These are the activations of a small neural network, seen along a few directions. Each row is one input.
In each table, some parts of the input vary, and every possible input appears once, in random order.
A made-up example of a description, with smaller parts first: one of 8 places around a ring, together with either a single point or one of 11 places along a line or (one of 2 separate values, together with one of 6 places along a line).
Shared parts are said once, and a part with two or three values counts as separate values.

A family of inputs:
r1: [ 3.39 -1.19  0.57 -1.30  3.10 -0.90  2.54  0.62 -0.33 -0.18 -0.39 -1.29
 -2.12]
r2: [-1.20  0.23 -0.40  0.11  0.11  2.59 -2.24 -1.06  1.02  0.55 -1.31  2.51
  2.98]
r3: [ 2.68 -0.86  1.61 -0.20  1.36 -1.21 -0.22  0.61  1.19  1.11  0.26 -2.00
 -1.53]
r4: [-4.13 -0.26 -1.94 -2.07 -5.69 -0.91 -0.53  1.08 -1.87 -2.40  4.07  1.46
 -0.66]
r5: [ 2.50 -1.27  1.88  1.39  1.16 -1.07  0.65 -0.70  1.00  0.99  2.05 -1.86
 -2.76]
r6: [ 2.64  0.50  0.16 -2.45  2.71  2.01  0.89  1.76 -0.79 -1.79 -1.15 -0.56
  0.21]
r7: [ 2.07  0.79  1.36 -1.11  0.98  1.41 -2.06  1.83  0.60 -0.54 -0.67 -0.76
  0.59]
r8: [ 0.72  2.75 -0.04  0.14 -0.04  1.12 -1.44  0.08 -0.20 -0.16 -0.99  1.63
  3.18]
r9: [ 0.06  2.32  0.46  1.20  0.41  0.39 -1.16  0.91 -0.48  0.73 -1.28  0.43
  2.37]
r10: [ 3.21 -1.50  0.89  0.28  2.89 -0.84  3.28 -0.58 -0.40 -0.36  1.37 -1.11
 -3.29]
r11: [-7.15 -0.73 -3.03 -0.40 -6.83 -0.24  0.41 -0.98 -0.52 -0.64  2.41  3.20
 -0.10]
r12: [ 2.40  1.39  0.80 -2.02  0.84  2.02 -2.41  0.96  0.73 -1.26 -0.42  0.30
  1.62]
r13: [ 0.22  0.25  1.29  3.15 -0.34 -2.17  1.60 -2.28 -0.04  1.16  0.03 -1.80
 -0.49]
r14: [ 2.93  0.99 -0.43 -3.31  2.61  2.69  0.44  0.94 -0.56 -2.45 -0.72  0.44
  1.18]
r15: [-1.83 -1.15 -0.27  1.70  0.84  0.21 -1.41 -0.96  1.14  2.09 -1.92  0.24
  0.22]
r16: [ 2.43 -0.05  1.06 -0.71  1.30 -0.08 -1.49  1.37  0.74  0.63 -0.57 -1.82
 -1.18]
r17: [-1.77 -0.34  0.03  1.10  0.44  1.85 -2.05 -0.27  0.94  1.42 -1.62  1.44
  2.15]
r18: [-1.53 -2.39  0.47  3.62 -0.27 -0.79  0.68 -3.24  1.41  1.69 -0.58 -0.54
 -0.85]
r19: [ 0.14  0.70  1.05  1.97  0.55 -2.46  0.80 -0.85  0.16  1.64 -1.03 -1.39
  0.34]
r20: [-3.46 -0.71 -3.27 -2.82 -3.79 -0.42  2.18  1.11 -2.85 -3.68  3.83  1.55
 -0.87]
r21: [-1.67 -2.04  0.26  2.23  0.55 -0.94 -0.12 -1.84  1.58  2.23 -1.64 -0.25
 -0.06]
r22: [-5.70  1.39 -2.83 -0.18 -6.74 -1.39  0.72  0.03 -1.42 -1.48  2.81  2.46
  0.27]
r23: [ 3.10 -0.41 -0.08 -1.94  3.03  0.38  1.45  1.35 -0.74 -0.77 -1.07 -1.38
 -1.76]
r24: [-0.06  1.57  0.39  1.62  0.83 -1.24 -0.49  0.12 -0.30  1.48 -1.46 -0.88
  0.56]
Question: The inputs of r20 and r22 match in every part but one. If r6 is changed in the same way as r20 into r22, which row does it become?
Answer: r9
Question: Describe the family of inputs behind these rows.
Answer: one of 4 places along a line, together with either a single point or one of 5 places along a line
Question: Change only the place on the line of 4 in r21. List by row number the other rows that result.
Answer: r1, r3, r19
Question: List by row number the other rows that have the place on the line of 4 in common with r3.
Answer: r4, r5, r7, r12, r16

A family of inputs:
r25: [ 2.25  0.96  1.65 -1.36 -0.95 -2.16 -1.23  2.83 -0.58 -0.89  3.52 -1.88
 -2.81]
r26: [-5.46  0.51 -0.75  3.51 -4.77 -1.67 -2.77 -1.19  1.60  2.21 -1.29  0.20
  2.02]
r27: [-1.11  2.12  2.47  4.68 -1.17 -2.28 -3.07  0.11  1.04  3.62 -0.59 -1.28
  2.13]
r28: [ 2.70  5.43 -0.89 -2.30  0.65  0.81 -0.70  3.43 -2.80 -2.45  0.59  0.33
  1.94]
r29: [ 0.54  1.13  0.86  3.10 -0.24 -3.92  3.27 -0.18 -2.37  1.23  0.76 -1.84
 -1.04]
r30: [-1.79 -1.04 -1.11 -3.27 -4.38 -1.92 -0.75  1.73 -0.40 -1.63  3.05  0.05
 -2.27]
r31: [ 1.93  1.26  3.59  3.71  2.02 -0.82 -2.50 -2.12  3.45  3.89 -2.27 -1.52
  2.05]
r32: [ 5.61 -0.35  2.78 -1.60  1.66  0.43 -0.49  1.05  1.03 -0.83  1.47 -3.49
 -2.81]
r33: [ 5.05 -3.88  1.99 -2.18  5.84  2.81 -0.50  1.45  1.91  0.00 -0.99 -3.13
 -3.66]
r34: [-7.82 -1.62 -1.74  3.62 -5.93  1.07 -2.76 -3.36  0.89  1.15  0.29  3.89
  1.46]
r35: [-4.33 -0.23 -1.88  1.28 -3.35 -3.22  3.47 -1.85 -1.85 -0.21  0.52 -0.48
 -0.72]
r36: [-7.23 -2.28 -3.69  1.21 -3.73 -0.71  3.29 -3.77 -1.42 -1.12  2.96  2.67
 -0.41]
r37: [ 3.78  0.24  1.96  2.72  3.03 -2.36  3.96 -2.21  0.13  1.14 -1.16 -1.90
 -1.40]
r38: [ 3.56 -3.06  0.50  2.18  7.24 -0.08  4.08 -1.71  1.30  2.02 -3.65 -1.25
 -2.79]
r39: [ 2.13 -2.35  2.13  2.77  5.80  1.50 -2.68 -2.31  3.54  5.57 -4.91 -0.62
  0.46]
r40: [-4.97  0.79 -3.59 -4.15 -4.23  3.95  0.67  1.74 -1.87 -3.73  1.89  5.21
  2.40]
r41: [ 6.09  3.27  0.81 -2.85  3.34  2.24 -0.42  1.51 -0.90 -2.72 -1.45 -0.38
  2.66]
r42: [-1.97  3.60 -2.67 -4.43 -2.76  1.41 -0.02  2.74 -2.56 -3.04  0.01  2.29
  2.21]
r43: [ 5.35 -0.99  0.76 -3.62  7.50  4.05 -0.50  1.69 -0.17 -2.03 -3.79 -0.15
  2.25]
r44: [-4.30 -3.50 -3.18 -3.03 -5.57  0.86 -0.37  0.42  0.00 -2.19  5.05  3.29
 -1.66]
Question: The inputs of r37 and r41 match in every part but one. If r35 is changed in the same way as r37 into r41, which row does it become?
Answer: r42
Question: Describe the family of inputs behind these rows.
Answer: one of 4 places along a line, together with one of 5 places along a line
Question: Start at r34 and move only the place on the line of 5, one step at a time. The first step leads to r26. Which rows follow, in order?
Answer: r27, r31, r39
Question: Start at r34 and move only the place on the line of 4, one step at a time. The first step leads to r36. Which rows follow, in order?
Answer: r44, r40

A family of inputs:
r45: [-4.10  2.04 -0.92  0.90 -4.92 -1.02 -1.29  0.28 -0.83 -0.03  1.10  1.32
  1.48]
r46: [ 9.31  2.06  1.22 -6.27  7.08  2.79  0.90  4.95 -1.82 -3.77 -1.14 -2.19
 -0.50]
r47: [-3.21 -1.80 -1.07  1.07 -3.57 -2.86  2.71 -0.87 -1.19 -0.74  3.51 -0.37
 -2.73]
r48: [-3.12 -4.15 -2.02 -0.18 -2.53 -2.58  4.03 -1.18 -1.02 -0.53  3.76  0.18
 -4.95]
r49: [-5.36 -0.05 -3.12 -1.58 -2.69  3.68 -1.62 -0.81  0.13 -1.10 -1.14  4.90
  3.93]
r50: [ 1.83  1.54  2.46  3.01  1.82 -0.73 -1.95 -0.34  1.78  3.21 -2.41 -1.19
  1.55]
r51: [ 0.50 -0.35  0.58  1.09  3.78  4.42 -3.38 -0.89  2.05  1.68 -4.21  1.79
  3.53]
r52: [-3.43  1.24 -0.94  1.58 -4.48 -2.55  0.75 -0.53 -1.30 -0.08  2.53  0.14
 -0.44]
r53: [ 2.76 -2.04  2.35  2.77  2.86 -2.28  1.93 -2.04  1.13  2.12 -0.80 -3.14
 -2.41]
r54: [ 3.33  2.10 -2.25 -9.26 -1.32  2.98  1.02  5.33 -3.52 -7.50  4.39  1.37
 -0.74]
r55: [ 1.02  1.39  1.85  1.84  2.37  1.30 -3.73 -0.36  1.98  2.62 -3.40 -0.21
  3.20]
r56: [ 2.60 -4.23  1.42  1.87  3.81 -1.70  3.36 -2.27  1.60  1.83 -0.60 -3.05
 -4.74]
r57: [-4.72  1.53 -1.97 -0.38 -4.44  0.84 -2.72  0.20 -0.25 -0.56 -0.19  2.52
  3.16]
r58: [ 2.60  0.72  2.41  3.53  2.22 -2.30 -0.01 -1.47  1.25  2.86 -1.41 -2.08
 -0.34]
Question: The inputs of r47 and r53 match in every part but one. If r57 is changed in the same way as r47 into r53, which row does it become?
Answer: r55
Question: Describe the family of inputs behind these rows.
Answer: one of 2 separate values, together with either a single point or one of 6 places along a line
